Small tables with named rows and columns. After each table, cells are looked up by row and column.

Table Deg
|  | Konof | Fod | Meb | Ruvazil | Lokidis |
|---|---|---|---|---|---|
| Tasamop | 0.226 | 0.379 | 0.758 | 0.442 | 0.567 |
| Gariru | 0.728 | 0.331 | 0.471 | 0.568 | 0.963 |
| Nik | 0.302 | 0.333 | 0.706 | 0.589 | 0.669 |
| Ladodob | 0.752 | 0.517 | 0.656 | 0.677 | 0.758 |
| Baga | 0.101 | 0.440 | 0.705 | 0.272 | 0.432 |
| Buz | 0.484 | 0.529 | 0.381 | 0.109 | 0.614 |
| Memi | 0.368 | 0.833 | 0.519 | 0.787 | 0.209 |
| Bur | 0.379 | 0.465 | 0.679 | 0.595 | 0.581 |
| Fem | 0.465 | 0.174 | 0.601 | 0.318 | 0.949 |
| Kat | 0.676 | 0.746 | 0.686 | 0.613 | 0.465 |
| Nog | 0.340 | 0.619 | 0.601 | 0.677 | 0.406 |

Memi, Fod: 0.833
Bur, Meb: 0.679
Tasamop, Lokidis: 0.567
Gariru, Lokidis: 0.963
Ladodob, Lokidis: 0.758
Kat, Meb: 0.686
Nog, Meb: 0.601
Nik, Ruvazil: 0.589
Nog, Lokidis: 0.406
Nik, Konof: 0.302
Which row has the largest Lokidis? Gariru

Boleted.tsv
	Kan	Nufu	Nuvebog	Baboda	Tep	Duk	Bisa	Nev	Pugu	Zik
Fum	76	66	181	186	158	123	101	117	126	119
Vadonun	128	132	102	67	72	132	124	109	113	98
Gotot	141	106	79	121	95	68	94	130	140	146
Sudomur	146	106	99	119	99	111	123	141	126	101
Metoki	110	105	121	144	133	96	142	127	103	92
Poven	124	116	70	90	95	114	119	107	113	112
Dupom	131	74	55	111	100	99	77	113	123	162
Nulani	112	134	141	105	101	95	129	132	121	97
Fulon	58	112	168	162	162	143	127	105	96	85
Tefidib	55	88	144	132	149	162	133	79	43	93
Fizuno	99	98	128	138	138	87	113	113	127	114
Dep	70	124	223	147	141	96	140	127	116	80

Nulani, Nufu => 134
Fum, Baboda => 186
Tefidib, Nuvebog => 144
Sudomur, Bisa => 123
Sudomur, Nuvebog => 99
Vadonun, Kan => 128
Metoki, Pugu => 103
Fizuno, Bisa => 113
Dep, Nufu => 124
Nulani, Nuvebog => 141
Sudomur, Nev => 141
Dep, Nuvebog => 223
Gotot, Duk => 68
Dep, Bisa => 140
Fulon, Duk => 143
Poven, Baboda => 90
Dupom, Nufu => 74
Vadonun, Baboda => 67

Table Penidi
cols = Vor, Sapu, Taras, Gak
Renarip: [-4809, 1946, 6604, -8510]
Mebunus: [-3555, 5941, -3851, -7037]
Mib: [-3113, -947, -502, -8823]
Nofif: [-8846, 5116, 9580, 5702]

Vor of Renarip = -4809
Vor of Mib = -3113
Vor of Nofif = -8846
Sapu of Nofif = 5116
Vor of Mebunus = -3555
Sapu of Renarip = 1946
Gak of Mebunus = -7037
Taras of Nofif = 9580
Sapu of Mebunus = 5941
Gak of Mib = -8823
Gak of Nofif = 5702
Gak of Renarip = -8510
Taras of Mebunus = -3851

Pafe:
         Fuli  Vapiv  Mobe
Mibalan    93     36    14
Godun      75     50    49
Gil        54     62    66
Zagu       86     47    75
Dosop      67     64    59
Zalik      61     30    32

Dosop, Mobe -> 59
Zalik, Vapiv -> 30
Dosop, Fuli -> 67
Zalik, Mobe -> 32
Godun, Mobe -> 49
Mibalan, Vapiv -> 36

Fesaveg =
       Fuvivu  Far
Muz       -41   74
Tavet      38   38
Kede      -80   92
Fal       -68   86
Kek       -52   79
Fonof      24   44
Tovu      -30   69

Fuvivu of Kede = -80
Fuvivu of Fal = -68
Far of Fonof = 44
Fuvivu of Fonof = 24
Far of Fal = 86
Far of Muz = 74
Fuvivu of Tovu = -30
Far of Kek = 79
Far of Tovu = 69
Fuvivu of Kek = -52
Fuvivu of Muz = -41
Fuvivu of Tavet = 38
Far of Tavet = 38
Far of Kede = 92
Which row has the largest Fuvivu? Tavet

Reduduv.tsv
	Lekag	Lol
Madet	75.7	5.2
Vupe	4.2	75.5
Nodet	60.6	33.0
Piv	-18.0	-17.9
Nup	17.2	69.4
Fet	12.6	-67.9
Fav	0.9	-2.5
Vogaza	-39.2	29.4
Vavisut	14.6	-57.1
Fito	-44.1	5.3
Kap	45.2	-2.8
Pov	44.4	-23.3
Zim	32.7	-19.8

Nodet, Lekag: 60.6
Zim, Lol: -19.8
Vogaza, Lekag: -39.2
Piv, Lekag: -18.0
Fet, Lekag: 12.6
Fav, Lol: -2.5
Kap, Lekag: 45.2
Vupe, Lekag: 4.2
Vavisut, Lekag: 14.6
Nup, Lol: 69.4
Fito, Lol: 5.3
Vupe, Lol: 75.5
Pov, Lol: -23.3
Nup, Lekag: 17.2
Pov, Lekag: 44.4
Zim, Lekag: 32.7
Piv, Lol: -17.9
Which row has the largest Lol? Vupe

